Each row below holds a small network's activations on one input, seen along a few directions.
Each table varies a few parts of the input and shows all the possible inputs, shuffled.
Descriptions start from the smaller parts, as in this example, which fits no table here: values(2) and (point or ring(9) or (ring(5) and line(6))).
Shared parts are said once, and a part with two or three values counts as separate values.

Other details of the inputs shift rows strongly along two fixed directions, in all tables alike. That doesn't count.
These rows show it; all are for the same input, with only those details redrawn:
[-15   8 -24   5   8  18  22 -16  -4  22  -6]
[  3 -21  -5   6  23  24  31 -16 -11  -9 -18]
[-15   7 -21   5   6  18  17  -8  -2  22  -4]
[  4 -25   0   7  20  24  26  -4  -8 -10 -15]
[-19   8 -13   6  -6  14  -3  24   8  30  10]
[-19   8 -13   6  -6  15  -3  24   8  30   9]
[-14   6 -20   5   6  17  16  -6  -2  21  -3]
[  4 -28   6   8  14  23  15  14  -3  -9  -8]

Rows:
r1: [-17  10 -11   8   4   1  20 -12   9  19  -7]
r2: [-16  13 -22 -22  11  10 -10 -18 -16   7   6]
r3: [ 17 -17  20  14   1  -6   8 -32 -14 -17  -6]
r4: [ -1  21 -25   1 -11 -16  -6  22  25  10   5]
r5: [-17  18 -15 -19  12  -7  -2 -30  -8   2  -1]
r6: [ 19   3   8 -12   3  -4  11   5   6 -34  -6]
r7: [ -5  21  -5   6 -15 -13 -14  48  26  -1  15]
r8: [  8 -26  18   6   9   4   7 -25 -28  -7  -9]
r9: [-18  18 -20   1 -17 -16   7   4  12  -1  -1]
r10: [  8 -16  32 -12   5   1 -20   5  -3 -10   5]
r11: [-21   2 -14  15   1  -5   0 -17 -18  17  -3]
r12: [-19  16 -19   8  -9 -20 -12  -4   0  -2   6]
r13: [  1 -22   8  17  26   2  11 -19 -10 -15 -11]
r14: [-13  22  -7 -16 -30 -17 -10  14  16   3   8]
r15: [-10  15   2 -24 -15  16 -14  15   5  29  13]
r16: [  4 -35  21  10   3  20  -8  53   9  -7   5]
r17: [ 15 -16  28   9 -19  -4   5   9   9  -8   0]
r18: [ -2  23 -11  27   1 -10  -8  -4   4  10  10]
r19: [ 12  22  -2  -6 -14 -14 -31  -1  11  20  15]
r20: [  9 -18  15 -21   2   7  23 -26 -20 -15 -23]
r21: [ -4 -26  12  11  -5   3   8  24  -3  -5  -9]
r22: [ 10  28  -1   9  -9  -2  19 -20   7  16   2]
r23: [ -6  29 -25  11  10 -13   3 -20  -4  -7   1]
r24: [ -8 -18   8   2  17  -6 -13  18   0 -21   2]
r25: [ 27  -6  24  18   8  -1  -2 -11  -6 -15   4]
r26: [ -4  21  -3  -7 -12 -12  -3 -45 -12   5  -1]
r27: [  8  16 -23  16  -2  -8  16 -13  16  16  -8]
r28: [ -7  13  -9 -19   8  15  -7 -34 -21  18   4]
r29: [ -4 -19  10 -16   0  -6 -19  14 -16 -20   1]
r30: [ 36 -15  10  14  14  -4   5 -28  -5 -11  -6]
r31: [ -3 -24  -4  -1  25  13  -6   9 -15 -22  -1]
r32: [ 36 -16  29 -10 -12  -4 -15  31  20 -15   2]
r33: [-13  21 -12 -10 -15 -20 -17 -12  -2  -2   8]
r34: [ 20 -15  24  24  -4   0  -2  45  19 -21   4]
r35: [  7  27  11  -2 -14 -10 -30   9   6   9  21]
r36: [-26   0  -5  -6 -21  -8 -16  52   9  10   9]
r37: [-19  19  -4 -24 -12  -6  -9  18  17  12   8]
r38: [ -8 -22  -9   0  21  -3  12 -22 -29 -27 -19]
r39: [  7 -31  39 -11 -10  -1 -33  31 -12 -13   7]
r40: [ 12 -28  42   2  -6   6  -5  37  16  -3   7]
r41: [-11  18  11 -20 -17  -1 -10  11  16  25   9]
r42: [ 11 -20  22   6  19   4   9 -28 -13  -7  -5]
r43: [  6  18 -28  23   8 -12   2 -30   2  16  -3]
r44: [  9  33   0 -10 -11  -3  11 -21   6   7  -1]
r45: [  8 -15   2  17   3  -3  34 -25  -2 -23 -23]
r46: [  9 -22  20  -3   1  23   4  17  -1   6   4]
r47: [-13  16 -25 -29   6  14  13 -17  -7   8  -5]
r48: [-14   8   6  -2 -26   0  -4  13   1  35   8]
r49: [  1  21 -36   7  11 -18  -1 -24   3   2  -4]
r50: [  3 -27   0  14  28  19   7 -13 -21 -12  -7]
r51: [  4  24 -18  -9  -9 -20 -30   6  12   8  14]
r52: [ -1  22  -2 -14 -20  -8  14 -35   1   6  -8]
r53: [  1  22   4  -5 -13 -15 -37  34  12  -5  25]
r54: [ 30  -8  -4 -16  10  -7  17 -12   7 -31 -17]
r55: [ -3 -16  -1  -6  21   1  26  -6   1 -26 -19]
r56: [ -1 -19 -13 -10  26  19  28  -9 -12 -23 -18]
r57: [-11   7   2   3  -5  13 -24   8  -7  35  23]
r58: [  7 -28  25  28  -8 -10 -22  31   5 -22   8]
r59: [-19  14 -17 -26 -10  -4  11 -11  -9   6  -9]
r60: [ 37 -21  28  10 -10  -3  -7  32  22  -5   5]
What do these inputs look like to the network? -> values(2) and ring(5) and line(6)
The inputs of r39 and r20 match in every part but the values(2) part. If r13 is changed in the same way as r39 into r20, which row does it become? -> r1
Which other rows does r9 become when the ring(5) part takes its other values? List them by row number. -> r14, r17, r45, r52
Which other rows does r46 become when the values(2) part takes its other values? List them by row number. -> r57
Which other rows does r9 become when the line(6) part takes its other values? List them by row number. -> r4, r7, r36, r55, r56
Which other rows does r5 become when the line(6) part takes its other values? List them by row number. -> r2, r29, r33, r51, r53
Which other rows does r56 become when the values(2) part takes its other values? List them by row number. -> r31

Rows:
r61: [ 20  14  15   0 -25 -11 -17  22  23   9  12]
r62: [ 15 -25  34  11   4  14  -4  22   2  -4   5]
r63: [ -9 -38  14   1  10  16 -24  38 -11  -7   7]
r64: [ -1  43 -35  12  -2 -23   2 -32   7  16   3]
r65: [ -5 -12  -6   9  -2   9   8  34  16   8  -1]
r66: [ 10  19 -13  14   4 -12  -4 -40  -5   7   2]
r67: [  1   1  23  11 -22  -7 -19  18   9  19  14]
r68: [  8  -2  11  -4  -3 -13 -36  11  -3 -10  16]
r69: [ 13 -40  -5  19  38  16  39 -16 -17 -33 -28]
r70: [ 16 -37  13  -1  30   2  21 -49 -35 -50 -26]
r71: [-17  44 -24  -1 -15   6  17 -21  10  45   5]
r72: [ 10 -20  17  22  -4 -14 -13  36  10 -23   4]
r73: [-29  29 -28  -5   6   5  -3 -31 -15  25   6]
r74: [ 20 -46  18   9  31  27  37 -28 -22 -17 -25]
r75: [  7 -19  13  21   7   2  -8  43  11 -18   7]
r76: [  6  20  -2 -18  -1  -9  -3 -41 -11   8   0]
r77: [ 26 -11  29 -20 -13  -7 -20  26  10 -22   6]
r78: [-20  35 -22 -22  -8   8  15 -26  -3  27   0]
r79: [ -6 -16 -19 -15  23  15  35 -21 -11 -17 -26]
r80: [-23  44 -22 -21 -25 -10   5 -27   0  32   3]
r81: [ -6  -4  24 -11 -18  -6 -25  19  -2   6  13]
r82: [ -8   7 -15   1  -4  17  24  -9   2  29  -7]
r83: [ 24  -3  -6 -18  19  -9  27 -44  -7 -42 -24]
r84: [  7   6  -1  -6  -2 -20 -26  18   6 -18  10]
r85: [  3 -32  18 -17   1  20   2  33  -2  -9  -4]
r86: [-21 -11 -10  -2   3   6 -18  42   1   2   6]
r87: [-23  36 -31 -16 -13 -16  11 -27   3  13  -5]
r88: [ -6  10 -11  19   1  -9   5 -35 -11  10  -2]
r89: [  7   2  19   5 -26  -6  -7  26  17   8   7]
r90: [ -7 -23   3  21   5  14 -13  28  -2  14  10]
r91: [-13  10  -3  20  -5   4 -19  17   5  24  19]
r92: [ 14  22   1   3  -7  -9  -2 -33   1  19   3]
r93: [-20  16 -11  -2 -14 -19 -23  20   4   2  11]
r94: [ 19 -35  23 -13  35  22  34 -44 -31 -38 -25]
r95: [-17   5  -4  -2  -1  -2 -22  38   6  -2  14]
r96: [ 31 -11  17   6  -5 -14  -6  24  23 -28   0]
r97: [ -7  -1   3 -13  -3   4  -6  33  13 -10   4]
r98: [ -4 -22   0 -14  23  23  24 -35 -27  -1 -19]
r99: [-22  45 -36   5  -8  -1  18 -15  16  35   3]
r100: [  4  -2   8  10 -16 -13  -2  26  21  -7   2]
The inputs of r70 and r93 match in every part but one. If r66 is changed in the same way as r70 into r93, which row does it become? -> r64
The inputs of r94 and r97 match in every part but one. If r74 is changed in the same way as r94 into r97, which row does it become? -> r65
What do these inputs look like to the network? -> values(2) and line(4) and ring(5)
A walk changes only the ring(5) part. It starts at r99 and steps to r75. List the rest of the walk in order. -> r91, r62, r71

Rows:
r101: [  7 -18  24  -3  -3   4 -10  10  -2 -12   2]
r102: [  1  -8  15  -5  -5  -6 -10  27  10 -10   6]
r103: [-11  33 -27 -10   2  -2  24 -53  -4  20 -14]
r104: [  3 -35   9   2  24  17  28  -6 -15 -27 -18]
r105: [ -1   1  -4  -2  12   1   4 -30 -14  -8  -7]
r106: [  8 -35  12   3  20  23  27  -9 -13 -22 -20]
r107: [ 16 -26  22   5   3   0   1  20   5 -33   0]
r108: [  7 -18   9  -5  18   3  21 -36 -20 -28 -16]
r109: [14 -7 10 12  6 -2  5  2  1 -7 -2]
r110: [ 10   6 -10  -7  22   2  30 -49 -11  -7 -18]
r111: [  8 -12  10  -7  -8  -3 -17  26   1  -6   5]
r112: [ 5  5  1  2 -7  2  3 -2  8 -1  1]
r113: [ -2   5  10  -6 -17   0 -18  27   6   7  10]
r114: [ -5  -4 -13   2  21  17  28 -27 -14   6 -12]
r115: [-19  31  -8  -3 -18  -6 -26   9   7  39  24]
r116: [  0 -23  -3   5  24  17  19  -9 -13 -16 -16]
r117: [ 1  5 -2 12 -1 -7 -5  4  4 -1  0]
r118: [-21  32 -12   8 -24 -16 -14  17  14  31  17]
r119: [-22  17 -40  -2   9   9  29 -46 -14  29 -14]
r120: [ -7   5   7  -6 -14  -6 -17  29   4   2  13]
r121: [ -3   5   2  -3  -7  -3 -21  24   3   0   9]
r122: [ 21 -24  25  -3   8   5  -5  21  -4 -24   0]
r123: [  4 -16  15  -3  -8  -4 -21  19   0  -3   9]
r124: [-12  28 -21   0 -22 -10 -17  10  16  31  17]
r125: [-15  34 -25   3 -11  -7 -10  -4  11  23  12]
r126: [-10  32 -23   6  -6  -6  18 -39  -1  24  -8]
r127: [ -3   4   4  -3  -6  -7 -22  28  14   2  10]
r128: [ 13 -19  13  -6  -1  -5  -9  20   7 -13  -1]
r129: [ 17 -12  15   6   2   3  -6  21   9 -13   8]
r130: [ -5  16 -14   8 -12 -12  -4  -2   6  20   3]
The inputs of r107 and r125 match in every part but one. If r118 is changed in the same way as r107 into r125, which row does it become? -> r117
What do these inputs look like to the network? -> values(5) and (point or line(5))
